Each row has a name. Each question is about the rows just above it.

Z971: [ 1.44  2.81  8.43  1.82 -1.00 -6.11 -0.77  3.95 -1.83 -5.84 -6.24  4.80
  2.52  0.26  0.05  5.21]
Z556: [ 1.65 -0.50 -1.10 -0.17  1.47  0.51 -0.17  0.14  1.66  0.51  0.24 -0.48
  1.66  0.51  1.20 -0.47]
Z141: [ 2.62  1.59 -5.08 -1.44  3.99  2.87  1.81 -2.48  2.05  2.08  2.48 -0.34
 -4.31  1.64  0.72 -1.81]
Z312: [-0.30 -2.30  3.42 -0.60 -1.05 -1.33 -0.62  1.81 -1.11 -1.59 -2.17 -0.08
  3.53 -1.44 -0.34  1.46]
Z619: [ 5.09 -1.38 -1.75 -5.18  4.87 -3.10 -0.03 -1.09  0.76 -0.94 -5.16 -0.43
 -0.95 -1.39  0.17 -0.48]
Z913: [ 5.48 -1.75 -0.46 -6.43  5.49 -3.28 -0.46 -1.85 -0.45  5.48 -5.26 -1.43
 -1.85 -2.54 -1.85 -1.37]
Z402: [-7.45 -0.37 -0.42  1.98 -6.16  3.76 -0.68 -1.35 -2.25 -0.87  5.91 -2.74
 -0.51 -1.13 -5.19 -1.70]
Z439: [ 1.44 -3.40  8.43  1.82 -1.00 -6.11 -0.77  3.95 -1.83 -2.39 -6.24  4.80
  7.85  0.26  0.05  5.21]
Z193: [-3.39 -1.00 -3.39 -2.37 -1.24  2.96  0.02 -3.39 -1.38 -1.73  3.44 -2.77
 -0.09 -2.26 -2.65 -1.24]
Z155: [-0.27 -0.42 -1.78  3.27  0.39  3.16  5.14 -3.19 -3.32 -2.81  0.73  3.38
  1.08  1.65 -2.86  3.83]
How many times does Z913 hold [-1.84]? -> 0
Count of [1.66] in Z556: -> 2
Times [-5.18] occurs in Z619: -> 1
Times [-3.39] occurs in Z193: -> 3
How many times does Z913 hold [-2.54]? -> 1
How many times does Z193 hold [0.02]? -> 1
Times [-0.46] occurs in Z913: -> 2

Z163: [-2.68 -2.29 -1.47  0.82 -3.05 -4.68  2.21  5.69 -1.26  3.36 -2.78 -0.58
 -3.67 -0.51 -1.38  3.65]
Z156: [ 1.44 -1.37 -1.37  0.32 -1.94 -7.31  2.32 -3.16 -3.16 -2.96  1.57 -3.16
  3.37  0.68 -3.15  3.53]
Z664: [ 0.04 -1.38  0.22 -0.09 -2.35  1.20 -0.66  0.18  1.32  0.38 -0.58 -3.29
  0.11  0.20  1.20  1.01]
Z764: [-4.80  4.11  3.91  1.75 -0.40 -1.78 -1.73  7.98 -2.07 -0.61 -1.30 -1.52
  2.11 -2.73 -2.74  5.18]
Z260: [ 1.44 -1.37  4.55  0.32 -1.94 -7.31  2.32 -3.16 -1.23  0.25 -2.76 -4.41
  3.57  1.21  0.13  5.76]
How many times does Z156 hold [-3.16]? -> 3
Count of [-1.37] in Z156: -> 2

Z121: [ 6.17  0.46  3.89 -3.34  0.11 -3.68 -4.07 -0.64  3.23  4.31  1.40 -2.72
 -4.46]
Z834: [ 2.58  2.58 -3.35 -1.24  3.84  0.00 -3.82  1.48  3.39 -2.62 -2.33  3.50
 -3.35]
Z539: [ 3.19  6.85  4.71 -1.36 -6.28 -6.00 -0.65  5.20  6.69  2.59 -3.72 -6.86
 -4.28]
Z780: [-4.03  4.71  6.16  0.68 -7.05  6.16  0.68  3.80 -5.09 -6.11  6.16  0.68
  0.68]
Z822: [-1.24  9.04 -2.03 -8.26  5.09 -6.12 -7.42 -3.78 -6.11  0.46  8.07 -6.12
  8.07]
Times [-6.11] occurs in Z780: -> 1
Times [-3.35] occurs in Z834: -> 2
Count of [6.16] in Z780: -> 3
How many times does Z822 hold [-6.12]? -> 2

Z737: [-1.09  0.00 -0.37 -5.02  0.00 -1.53  3.10]
Z787: [ 0.07 -1.99 -1.99  0.00 -1.99  0.07  0.07]
Z952: [-3.70 -0.47  0.00  0.00 -0.85  0.93 -0.28]
Z551: [ 0.00 -3.80 -0.28 -4.67  1.24 -1.87  2.98]
Z559: [ 0.08  0.00 -0.22 -1.38  0.09  0.08  0.08]
Z882: [ 0.16 -7.68 -0.39  0.00  0.06 -2.51  6.38]
Z166: [-0.55 -2.95 -0.34 -4.31  0.99 -1.53  1.26]
Z584: [ 0.85 -0.19  0.12 -0.49  0.00 -0.53  1.32]
Z64: [-0.22 -7.36 -0.27 -7.36  0.84 -2.33  4.89]
Count of [0.07] in Z559: -> 0
Count of [0.84] in Z64: -> 1
Times [0.08] occurs in Z787: -> 0
Times [0.08] occurs in Z559: -> 3

Z937: [-0.09 -0.10 -1.01  0.40 -0.50  0.43 -0.27  0.04 -0.27 -1.00 -1.01 -0.96
 -0.66 -0.50  0.41  0.16 -0.12 -0.49 -0.27 -0.59 -0.27  0.46 -0.61  0.22
 -0.99  0.20  0.46  0.46  0.33 -0.72  0.24 -0.43  0.17  0.43  0.41  0.25
  0.33 -0.32  0.27 -0.88  0.31 -0.01 -0.47 -0.28  0.46  0.46  0.11  0.25
  0.25  0.24  0.18  0.16  0.41 -0.23 -0.71  0.32  0.00 -1.00 -0.52  0.40
  0.15  0.21  0.33]
Z190: [ 3.26 -4.42 -0.58  0.94  3.25  0.51 -2.08  2.97 -4.26  0.19 -0.69 -1.92
  2.88  3.25 -2.08  1.42 -4.44 -4.30 -0.55 -4.07 -0.70 -2.87 -4.02 -3.57
  0.43  2.41 -0.29 -2.08 -2.87  2.66  2.21  3.35 -3.76  0.51 -2.08 -3.41
  1.62 -4.49  2.01 -2.72 -3.08 -4.27  3.29 -2.41 -0.70 -0.70 -3.98 -3.41
 -3.41  2.21  2.51  2.56 -2.08  3.39  2.71 -2.96  3.08 -1.11 -4.25  0.94
 -3.84 -3.60  1.62]
Z371: [ 3.63 -3.57 -4.09  3.69  1.77  3.42  0.93  3.98 -2.94 -3.34 -4.18 -5.10
  0.72  1.77  0.93 -1.84 -3.68 -5.20 -0.74 -5.45  2.45 -0.15 -5.49 -1.32
 -3.08  4.16  2.82  0.93 -0.15  0.23  4.15  2.20 -1.70  3.42  0.93 -1.03
  4.01 -4.61  4.12 -5.49 -0.47 -3.00  1.95 -5.36  2.45  2.45 -2.19 -1.03
 -1.03  4.15  4.15  4.14  0.93  3.13  0.34 -0.29  3.88 -4.54 -5.27  3.69
 -1.88 -1.39  4.01]
Z167: [-7.63  6.08  6.66 -7.54 -4.28 -7.01 -2.27 -8.24  4.94  5.24  6.85  8.61
 -2.35 -4.28 -2.26  2.42  6.29  9.03  0.61  9.45 -5.13 -0.23  9.51  1.95
  4.74 -8.51 -5.84 -2.26 -0.23 -1.44 -8.48 -5.08  2.65 -7.01 -2.27  1.41
 -8.18  7.97 -8.41  9.39  0.37  5.05 -4.61  9.13 -5.13 -5.13  3.56  1.41
  1.41 -8.48 -8.51 -8.50 -2.26 -6.75 -1.64  0.03 -8.08  7.52  9.15 -7.54
  2.98  2.08 -8.18]
Z534: [ 0.13  0.09  1.82 -0.82  0.89 -0.87 -0.86 -0.13 -0.11  1.81  1.82  1.71
  1.18  0.89 -0.86  1.67  0.13  0.82  0.44  1.01 -0.94 -0.72  1.05 -0.51
  1.79 -0.43 -0.93 -0.86 -0.72  1.30 -0.50  0.75 -0.42 -0.87 -0.86 -0.56
 -0.68  0.49 -0.57  1.56 -0.67 -0.09  0.83  1.63 -0.94 -0.94 -0.31 -0.56
 -0.56 -0.50 -0.39 -0.36 -0.86  0.38  1.28 -0.70 -0.05  1.79  0.86 -0.82
 -0.38 -0.49 -0.68]
Z837: [0.56 0.23 0.66 0.31 0.68 0.29 0.18 0.51 0.20 0.69 0.66 0.59 0.71 0.68
 0.18 0.72 0.23 0.35 0.45 0.39 0.22 0.17 0.39 0.17 0.70 0.44 0.24 0.18
 0.17 0.72 0.42 0.66 0.17 0.29 0.18 0.17 0.37 0.29 0.40 0.53 0.17 0.20
 0.67 0.55 0.22 0.22 0.18 0.17 0.17 0.42 0.45 0.46 0.18 0.61 0.72 0.17
 0.53 0.63 0.35 0.31 0.18 0.17 0.37]
Z377: [-0.24 -0.11  0.38  0.31 -0.66  0.35  0.38 -0.10 -0.01 -1.12 -1.11 -1.03
 -0.82 -0.66  0.38 -1.06 -0.13 -0.51 -0.36 -0.62  0.40  0.38 -0.64  0.20
 -1.11  0.08  0.39 -0.88  0.31 -0.88  0.12 -0.58  0.16  0.35  0.38  0.23
  0.22 -0.33  0.16 -0.94  0.28 -0.01 -0.63 -0.98  0.40  0.40  0.10  0.23
  0.23  0.12  0.05  0.04  0.37 -0.38 -0.86  0.30 -0.14 -1.09 -0.54  0.31
  0.14  0.20  0.22]
Z611: [-0.96 -1.51 -6.17  1.55 -3.17  1.69  1.42 -0.24 -0.93 -6.07 -6.17 -5.97
 -4.04 -3.17  1.42 -5.57 -1.62 -3.60 -2.19 -4.13  1.78  0.95 -4.23  0.28
 -6.01  0.57  1.79  1.42  0.95 -4.40  0.77 -2.75  0.03  1.69  1.42  0.46
  1.22 -2.68  0.94 -5.59  0.78 -0.98 -3.00 -5.77  1.78  1.78 -0.33  0.46
  0.46  0.77  0.46  0.39  1.42 -1.69 -4.32  0.88 -0.47 -6.14 -3.73  1.55
 -0.10  0.23  1.22]
Z573: [ 0.13  0.09  1.82 -0.82  0.89 -0.87 -0.86 -0.13 -0.11  1.81  1.82  1.71
  1.18  0.89 -0.86  1.67  0.13  0.82  0.44  1.01 -0.94 -0.72  1.05 -0.51
  1.79 -0.43 -0.93 -0.86  0.01  1.30 -0.50  0.75 -0.42 -0.87 -0.86 -0.56
 -0.68  0.49  0.19  1.56 -0.67 -0.09  0.83  1.63 -0.94 -0.94 -0.31 -0.56
 -0.56 -0.50 -0.39 -0.36 -0.86  0.38  1.28 -0.70 -0.05  1.79  0.86 -0.82
 -0.38 -0.89 -0.68]
Z476: [-4.76  6.31 -7.33  2.98 -8.38  3.88  7.48 -3.13  7.00 -8.36 -7.16 -4.91
 -9.24 -8.38  7.48 -9.45  6.16  2.69 -0.84  1.45  5.92  7.93  1.21  7.91
 -8.63 -0.93  5.29  7.46  7.93 -9.48 -0.29 -7.84  7.80  3.88  7.48  7.96
  1.37  4.50  0.30 -3.04  7.98  6.95 -8.17 -3.82  5.92  5.91  7.55  7.96
  7.96 -0.29 -1.26 -1.46  7.46 -6.17 -9.43  7.96 -3.69 -6.46  2.40  2.98
  7.72  7.90  1.37]
Z98: [ 3.42 -4.75 -2.40  1.90  2.63  1.50 -1.29  3.38 -4.38 -1.57 -2.51 -3.73
  1.95  2.63 -1.29 -0.12 -4.82 -5.36 -0.97 -5.31  0.28 -2.28 -5.29 -3.24
 -1.30  3.08  0.71 -1.29 -2.28  1.59  2.94  2.88 -3.52  1.50 -1.29 -3.01
  2.49 -5.24  2.80 -4.42 -2.55 -4.42  2.74 -4.16  0.28  0.27 -3.88 -3.01
 -3.01  2.94  3.14  3.18 -1.29  3.31  1.67 -2.40  3.41 -2.95 -5.36  1.90
 -3.65 -3.29  2.49]
Z975: [-0.96 -1.51 -6.17  1.55 -3.17  1.69  1.42 -0.24 -0.93 -6.07 -6.17 -5.97
 -4.04 -3.17  1.42 -5.57 -1.62 -3.60 -2.19 -4.13  1.78  0.95 -4.23  0.28
 -6.01  0.57  1.79  1.42  0.95 -4.40  0.77 -2.75  0.03  1.69  1.42  0.46
  1.22 -2.68  0.94 -5.59  0.78 -0.98 -3.00 -5.77  1.78  1.78 -0.33  0.46
  0.46  0.77  0.46 -0.13  0.20 -0.53 -0.99  0.13 -0.30 -1.20 -0.67  0.14
 -0.02  0.04  0.06]
Times [0.46] occurs in Z937: -> 5
Count of [-3.17] in Z611: -> 2
How many times does Z937 hold [-0.26]? -> 0
How many times does Z377 hold [-0.88]? -> 2

Z208: [ 6.00  5.51  4.85  3.41  8.16  6.50  3.14 -8.32]
Z851: [ 7.41 -8.93  7.44 -2.78 -6.05 -6.37 -0.20 -4.89]
Z450: [-8.88 -8.72  7.84 -8.88  3.25 -3.45  2.68 -8.88]
Z932: [-5.22 -7.25 -9.47  5.67 -3.95  0.83  3.26 -3.91]
Z103: [-8.88 -8.72  7.84  0.11  4.27  0.11  4.28  4.89]
Count of [4.28] in Z103: -> 1
Times [3.25] occurs in Z450: -> 1

Z769: [ 2.61  3.38  3.90  4.65  5.30  5.99  6.57  7.06  7.64  8.15  8.38  8.53
  8.34  8.34  7.80  7.59  6.86  6.29  5.65  4.92  4.37  3.66  3.11  2.48
  2.07  1.70  1.15  1.01  0.82  0.30  0.44  0.28  0.18 -0.11  0.05  0.15
 -0.16  0.03 -0.22  0.07 -0.10  0.00 -0.08]
Z19: [ 0.21  0.21  7.92  7.74  7.05  6.33  5.48  5.14  4.45  3.73  3.38  2.62
  2.22  1.71  1.22  1.04  0.88  0.55  0.33  0.22  0.03  0.19  0.37  0.09
 -0.01  0.07 -0.03  0.12 -0.02  0.06  0.21 -0.22 -0.13  0.22  0.04  0.14
  0.11 -0.06  0.46 -0.17 -0.11 -0.06  0.05]
Z487: [ 0.26  0.07  0.03 -0.01 -0.04  0.24 -0.15 -0.18 -0.10  0.00  0.02  0.05
 -0.06 -0.07  0.08 -0.21 -0.02 -0.05 -0.07  0.14  0.13  0.02  0.11  0.17
  0.15  0.17  0.45  0.62  0.67  0.89  1.31  1.63  2.21  2.75  3.08  4.13
  4.21  5.07  5.84  6.49  7.07  7.48  8.08]
Z35: [ 7.48  7.75  8.29  8.58  8.57  8.38  8.07  7.71  7.16  6.90  6.26  8.58
  4.67  3.89  3.06  0.13  2.10  1.65  1.53  1.15  0.91  0.65  0.26  0.30
  0.27  0.20  0.01 -0.14  8.58  0.11  0.59  0.02  0.00  0.11 -0.04  0.31
 -0.06 -0.24 -0.10 -0.03 -0.14 -0.10  8.58]
Z442: [ 0.00 -0.02 -0.04 -0.02 -0.18 -0.05 -0.28 -0.09  0.06  0.05 -0.07  0.13
  0.02  0.09 -0.11 -0.02  0.00 -0.15  0.02 -0.11  0.04  0.09  0.06  0.15
  0.21  0.31  1.16  0.74  1.20  1.23  1.78  2.16  2.07  2.67  3.83  4.22
  5.07  5.64  6.47  7.12  7.59  7.82  8.20]
Z159: [0.53 0.74 0.85 1.00 1.47 1.73 2.36 3.06 3.54 4.05 4.60 5.33 6.12 6.45
 7.24 7.98 8.32 8.52 8.76 8.42 8.26 7.79 7.50 6.94 6.31 5.54 4.99 4.12
 3.76 2.95 2.47 2.20 1.38 1.18 0.97 0.76 0.45 0.27 0.36 0.24 0.08 0.31
 0.06]
Z810: [ 0.10  0.08 -0.16 -0.17 -0.02  0.13 -0.13 -0.19  0.00  0.20 -0.05 -0.24
  0.05 -0.02  0.08  0.18 -0.12  0.08  0.04 -0.04  0.09  0.14  0.04  0.03
  0.18  0.23  0.19  0.20  0.72  0.98  1.10  1.23  0.22  2.30  2.70  3.05
  3.96  4.51  4.95  5.82  6.49  7.19  7.58]
Z400: [-0.04  0.42  0.53  0.87  1.14  1.32  1.64  2.49  2.56  3.22  3.97  4.47
  5.40  5.86  6.67  7.15  7.89  8.12  8.39  8.44  8.58  7.76  7.80  7.60
  7.02  6.43  5.82  4.75  4.55  3.72  2.96  2.48  2.14  1.59  1.13  1.05
  0.84  0.50  0.50  0.38  0.35  0.17  0.16]
Z160: [-0.19  0.19  0.25  0.03 -0.04 -0.20 -0.06 -0.03 -0.30  0.01  0.99  0.04
  0.05  0.14 -0.20  0.05 -0.03 -0.14  0.10  0.12 -0.09 -0.01 -0.17  0.17
  0.17  0.14 -0.14  0.99  0.45  0.28  0.31  0.36  0.14  0.99  1.18  1.08
  0.14  2.17  2.74  3.26  3.98  4.77  5.49]
Z279: [ 8.33  8.34  8.19  7.75  7.45  6.78  6.12  5.49  4.84  3.99  3.45  2.73
  2.55  1.88  1.61  1.09  0.90  0.66  0.50  0.24  0.29  0.33  0.06  0.13
  0.06 -0.04  0.03  0.07  0.00 -0.07  0.07 -0.07 -0.03  0.10 -0.78 -0.09
  0.02  0.05 -0.10  0.08 -0.20 -0.05  0.25]
Z953: [ 8.18  8.17  7.60  7.44  6.76  6.24  5.61  4.77  4.28  3.41  2.60  2.27
  1.73  1.39  1.11  0.84  0.76  0.39  0.36  0.35  0.13  0.12 -0.03  0.17
  0.01  0.11 -0.09  0.11  0.02 -0.06  0.06  0.04 -0.17 -0.37 -0.10 -0.39
  0.16  0.03 -0.18  0.22 -0.03 -0.07 -0.12]
How many times does Z19 hold [0.20]? -> 0
Count of [0.99] in Z160: -> 3
Times [0.14] occurs in Z160: -> 4
Times [8.58] occurs in Z35: -> 4

Z337: [-2.96 -0.06 -7.19  3.82 -5.27]
Z54: [-0.77 -0.68 -0.02 -3.79  2.64]
Z29: [1.22 1.74 6.49 1.74 1.74]
Z451: [ 0.02 -0.88  6.85  0.02  0.02]
Z804: [-0.01 -0.01  7.73 -0.48 -0.01]
Z68: [-1.10 -1.10 -1.10 -4.81 -1.10]
Z755: [ 8.93 -2.79 -1.18 -3.62 -2.25]
Z867: [-0.46 -0.89 -6.82  3.21 -4.93]
Times [-0.88] occurs in Z451: -> 1
Times [1.74] occurs in Z29: -> 3
How many times does Z68 hold [-1.10]? -> 4
Times [-0.01] occurs in Z804: -> 3

Z759: [ 0.77 -5.50 -0.31 -0.63 -5.50 -0.63]
Z15: [ 1.54 -0.62 -0.62 -0.62 -2.00  1.54]
Z853: [-0.25  3.17 -0.12  0.14  1.70  1.58]
Z736: [-1.94  4.00 -0.02  1.13 -0.61 -5.84]
Z198: [ 0.78 -5.25 -0.79 -1.53 -5.78  0.33]
Z958: [ 0.83 -5.52 -0.28 -0.61  0.83 -0.38]
Z244: [0.31 0.84 0.31 0.84 3.40 0.84]
Z101: [-0.21  3.42  0.23  0.77  2.01  1.49]
Z47: [-0.53  4.03  0.46  1.34 -5.51  0.22]
How many times does Z736 hold [-5.84]? -> 1
Times [0.83] occurs in Z958: -> 2
Count of [0.84] in Z244: -> 3
Times [-5.51] occurs in Z759: -> 0
Count of [-0.62] in Z15: -> 3

Z278: [1.97 0.34 0.34 1.97]
Z562: [-1.60 -1.60 -1.60 -1.60]
Z917: [0.34 0.35 0.35 1.97]
Times [1.97] occurs in Z278: -> 2
Count of [-1.60] in Z562: -> 4
Count of [0.34] in Z278: -> 2
Times [1.96] occurs in Z917: -> 0
Count of [0.36] in Z917: -> 0

Z845: [ 0.66 -3.58 -0.63 -2.35]
Z951: [-0.03 -4.06 -4.67  4.88]
Z188: [-8.47 -3.82 -3.83  4.85]
Z992: [-0.62 -0.04 -0.04 -0.62]
Z518: [ 2.57 -1.92 -0.28  4.47]
Times [-0.62] occurs in Z992: -> 2
Count of [-3.83] in Z188: -> 1
How many times does Z992 hold [-0.03]? -> 0

Z886: [-3.52 -3.52 -6.80 -3.52  2.05  3.10  1.45  2.45 -1.55  4.64 -2.69  5.32
 -0.26 -0.14  3.81  1.85 -3.52]
Z743: [ 0.78 -2.92 -2.72 -0.94 -0.94  3.10  1.45 -0.94  0.78  4.12 -2.69  5.23
 -4.46 -0.31  2.18  1.85  6.38]
Z162: [ 2.06 -3.52 -3.79 -0.95  2.05  3.10  1.45  2.45 -1.55  4.64 -2.69  2.74
  0.06 -0.13  2.80  1.85 -0.58]
Z285: [ 0.78 -3.52 -1.85 -1.28  1.05  3.10  1.45  2.45 -1.55  4.64 -2.69  2.74
 -0.15  1.85  1.90  1.85  3.04]
Z731: [ 0.39 -1.59  6.77 -1.28 -1.56  3.10  1.95  2.45 -1.55  1.62 -2.69  2.46
 -0.19 -0.13 -4.00  1.85  5.30]
Z946: [ 0.78 -3.52 -3.79 -1.28  2.05  3.10  1.45  2.45 -1.55  4.64 -2.69  2.74
  0.06 -0.13  2.80  1.85 -0.58]
Z239: [ 0.78 -4.17 -7.32 -0.69  3.59  3.10  1.45  2.45 -1.55  6.10 -2.85  2.74
  3.35 -0.13  4.73  1.85 -4.15]
Z399: [ 0.73 -3.52 -3.79  0.77  2.05  3.10  1.45  2.45 -1.55  4.64 -2.69  1.57
  2.67  0.35  2.80  1.85 -1.54]
Z172: [ 0.78 -3.52 -7.86 -0.72  3.49  3.03  0.72  1.83 -1.55  4.64 -2.69  1.95
  2.97 -0.13  5.00  1.85 -6.56]
Z233: [ 0.78 -3.15 -3.79 -1.28  1.78  3.10  1.45  2.45 -1.55  3.74 -2.66  2.74
 -0.33 -0.13  2.80  1.85  0.17]
Z537: [ 2.05 -3.52 -8.39 -1.28  2.05  3.10  1.45  5.08  5.08  2.05 -2.69  3.24
  0.06 -0.13  5.08  1.85  5.08]
Z586: [-0.15 -3.52 -3.70  2.05  2.05  3.10  1.64  2.45 -1.55  4.64 -2.69  0.43
  3.41  1.17  2.80  1.85 -1.64]
How many times does Z743 hold [-0.94]? -> 3
Times [1.85] occurs in Z285: -> 2
Times [-3.52] occurs in Z886: -> 4
Times [2.05] occurs in Z537: -> 3

Z447: [-1.60 -1.60 -1.60 -1.60]
Z259: [ 6.04  2.56 -1.59  6.04]
Z695: [8.07 4.51 5.10 8.06]
Z768: [ 7.72  0.39 -8.63 -4.28]
Z527: [-0.49 -0.49  0.11  0.11]
Z67: [-4.41  4.72 -7.32 -0.30]
Z327: [6.05 4.64 7.92 2.70]
Z977: [-0.50  2.75  2.75 -0.09]
Times [2.75] occurs in Z977: -> 2
Times [-0.49] occurs in Z527: -> 2
Count of [-1.60] in Z447: -> 4
Count of [6.04] in Z259: -> 2
How many times does Z327 hold [7.92]? -> 1
Count of [8.07] in Z695: -> 1

